Each row below holds a small network's activations on one input, seen along a few directions.
Each table varies a few parts of the input and shows all the possible inputs, shuffled.
Descriptions start from the smaller parts, as in this example, which fits no table here: one of 5 places around a ring, together with either a single point or (one of 2 separate values, together with one of 4 places along a line) or one of 9 places along a line.
Shared parts are said once, and a part with two or three values counts as separate values.

A family of inputs:
row 1: 751,596,-141,642,1,-19,-265,-535,30,-145,-186,361
row 2: -396,-251,92,-281,-467,-44,123,554,-216,128,74,-382
row 3: -419,-253,66,-424,-346,-45,70,531,-115,221,71,-363
row 4: -420,-260,90,-541,-179,-23,-25,545,-43,310,59,-352
row 5: 90,-120,-260,500,810,207,-23,-808,291,-455,-18,526
row 6: 715,243,-179,138,650,-72,-20,-267,263,-305,-124,528
row 7: 307,533,16,474,618,258,71,-810,213,-2,-96,359
row 8: -368,-249,123,-34,-769,-50,270,512,-369,-103,-9,-406
row 9: 577,255,-13,349,309,-126,-286,-784,200,-31,135,498
row 10: -387,-257,106,-146,-620,-52,208,546,-273,-5,50,-417
row 11: -450,-236,101,-677,-7,-35,-122,516,21,386,44,-352
Q: What do these inputs look like to the network?
A: either one of 5 separate values or one of 6 places along a line

A family of inputs:
row 12: 104,60,-7,-94,76,-41,-101,21,53,87,1,37
row 13: 102,95,-23,332,-157,23,57,-182,-83,-160,-28,56
row 14: 23,8,4,-194,160,-26,-90,19,98,147,31,29
row 15: 228,178,15,75,-107,-55,-52,-18,-30,35,-32,46
row 16: -538,-333,133,-383,-657,-60,154,723,-282,158,59,-528
row 17: 71,44,-29,255,-53,36,80,-147,-45,-156,-18,69
row 18: -197,-154,-35,-93,315,94,44,-60,106,-41,7,32
row 19: 270,237,10,163,-211,-64,-62,-42,-71,-5,-68,22
row 20: -118,-117,-44,-6,210,67,49,-96,75,-76,7,58
row 21: -3,-32,-12,156,39,35,52,-154,-4,-114,16,73
row 22: -50,-16,4,-274,272,-2,-83,70,136,151,15,-4
row 23: 165,115,18,-20,-8,-61,-69,-9,15,49,-11,37
row 24: -58,-87,-34,83,121,54,21,-125,31,-75,23,73
Q: What do these inputs look like to the network?
A: either a single point or (one of 2 separate values, together with one of 6 places along a line)
Q: Which other rows does row 24 become when the choice among 2 separate values takes its other values? List them by row number.
A: row 12

A family of inputs:
row 25: 65,176,77,257,-491,-41,23,-52,-179,34,22,-117
row 26: -121,54,41,413,-504,47,105,-111,-253,-126,4,-136
row 27: -266,-386,-60,-85,21,-7,46,124,-8,-165,67,-44
row 28: -263,-36,104,-380,222,47,-50,101,90,297,39,-130
row 29: 491,418,-42,614,158,48,-119,-763,67,-145,-89,371
row 30: 192,69,16,-61,-161,-101,47,284,-86,-57,-71,-44
row 31: 270,159,-20,-101,-162,-103,-32,317,-52,36,-103,-38
row 32: -180,59,65,-416,216,38,-119,128,121,386,12,-119
row 33: -351,-98,61,-308,207,96,32,76,100,233,45,-150
row 34: -74,-106,-60,167,-200,29,225,202,-153,-286,-84,-78
row 35: -443,-187,63,-232,194,157,93,49,66,152,39,-140
row 36: -15,-194,3,-306,49,-134,-122,189,42,54,74,-9
row 37: 84,150,-68,66,855,203,-76,-577,333,91,30,329
row 38: 538,278,-155,373,450,38,-3,-433,174,-340,-140,439
row 39: 64,-101,-32,-343,43,-137,-192,219,74,142,48,-4
row 40: 11,-67,-38,89,-205,-2,202,220,-130,-210,-76,-40
row 41: 159,225,128,179,-459,-83,-68,-15,-168,106,19,-104
row 42: -187,-342,-43,-162,17,-39,23,136,12,-90,77,-8
row 43: -35,93,69,333,-510,15,86,-94,-224,-46,14,-98
row 44: 329,-8,-169,147,667,-22,-167,-487,306,-195,46,480
row 45: 106,18,-32,15,-188,-58,137,254,-90,-129,-69,-58
row 46: 238,313,90,130,-448,-87,-146,31,-132,199,-16,-97
row 47: -97,-254,-41,-236,31,-94,-39,164,47,-11,83,-25
row 48: -518,-234,43,-152,198,192,115,39,45,70,28,-179
Q: What do these inputs look like to the network?
A: one of 4 places along a line, together with either a single point or one of 5 places along a line
Q: The inputs of row 46 and row 32 match in every part but the place on the line of 4. If row 41 is changed in the same way as row 46 into row 32, which row does it become?
A: row 28
Q: List by row number the other rows that have the place on the line of 4 in common with row 44.
A: row 27, row 36, row 39, row 42, row 47
Q: Which other rows does row 47 become when the place on the line of 4 takes its other values? List them by row number.
A: row 25, row 33, row 45

A family of inputs:
row 49: 90,47,-8,90,-333,-81,-4,65,-158,3,-25,-61
row 50: 12,17,73,167,-305,-79,12,71,-168,-68,7,-72
row 51: -25,-44,7,166,-356,-12,49,52,-114,-106,-2,-52
row 52: -27,-12,62,-338,188,-27,-84,135,95,227,0,30
row 53: -238,-222,-29,-171,166,124,3,65,107,38,57,-76
row 54: -328,-249,8,-134,204,71,168,19,62,-20,57,-73
row 55: 202,165,60,43,-303,-116,-25,151,-103,105,-69,-51
row 56: 436,156,-171,262,800,53,-122,-636,331,-216,-30,538
row 57: 566,438,-61,636,244,104,-88,-722,100,-203,-111,377
row 58: -147,-141,-27,-267,177,4,-54,50,64,147,35,-10
row 59: -82,-69,41,184,-322,11,208,30,-175,-177,19,-64
row 60: 176,180,7,56,-310,-122,-33,133,-83,78,29,-85
row 61: -104,-46,38,-326,182,-30,-80,75,107,122,-6,-41
row 62: 152,147,44,43,-315,-50,-23,119,-106,-25,-64,-138
row 63: -202,-159,42,-180,210,58,-44,88,40,66,69,-76
row 64: -331,-198,-63,-126,209,99,77,82,52,-14,-3,-74
row 65: -37,11,-6,-312,185,23,-89,154,116,197,97,-38
row 66: -113,-20,-20,208,-323,-32,128,68,-167,-156,-62,-31
Q: The inputs of row 56 and row 57 match in every part but one. If row 58 is changed in the same way as row 56 into row 57, which row does it become?
A: row 49
Q: What do these inputs look like to the network?
A: one of 2 separate values, together with either a single point or one of 8 places along a line
Q: Which other rows does row 59 become when the place on the line of 8 takes its other values? List them by row number.
A: row 49, row 50, row 51, row 55, row 60, row 62, row 66

A family of inputs:
row 67: 357,57,-193,150,242,-77,-100,-527,275,-244,62,365
row 68: -412,-37,131,-188,-468,15,-15,226,-136,356,249,-306
row 69: 111,365,-123,355,555,163,-302,-513,155,-27,-208,153
row 70: 336,358,97,294,576,159,189,-411,112,-66,58,327
row 71: 292,348,-3,257,502,69,193,-499,198,-24,-108,303
row 72: -409,-230,-112,122,-383,101,252,377,-237,-195,23,-194
row 73: -236,-281,-91,-575,47,-7,6,629,90,267,99,-304
row 74: -286,-179,-43,-622,31,-10,-43,632,83,229,101,-238
row 75: -392,-133,246,-192,-487,-99,-9,225,-131,342,88,-298
row 76: 222,383,-138,179,446,176,42,-556,259,-35,-117,267
row 77: -363,-146,73,-141,-454,2,31,217,-129,399,245,-384
row 78: -191,-234,190,-749,28,-128,-40,542,-39,129,-92,-292
row 79: -368,-292,32,92,-409,15,266,355,-197,-242,-120,-223
row 80: 246,16,-200,340,361,-96,-463,-466,120,-227,-12,308
row 81: -318,-87,366,-328,-472,-111,-23,133,-273,250,47,-358
row 82: 419,3,-80,238,310,-185,43,-464,149,-214,69,451
row 83: 319,-97,-164,293,277,49,-296,-470,112,-150,-21,466
row 84: -240,-239,105,-659,6,-80,-38,611,136,181,-34,-274
row 85: 926,705,-32,424,-793,-256,-161,215,-278,-18,-220,37
row 86: 471,51,61,261,376,-86,57,-392,175,-269,228,368
row 87: 181,239,-101,314,473,299,-143,-506,110,49,-200,366
row 88: -324,-268,109,-10,-381,-24,255,290,-379,-308,-169,-236
row 89: -342,-303,-130,147,-382,111,298,352,-177,-185,32,-305
Q: What do these inputs look like to the network?
A: either a single point or (one of 2 separate values, together with one of 5 places along a line) or (one of 3 separate values, together with one of 4 places along a line)
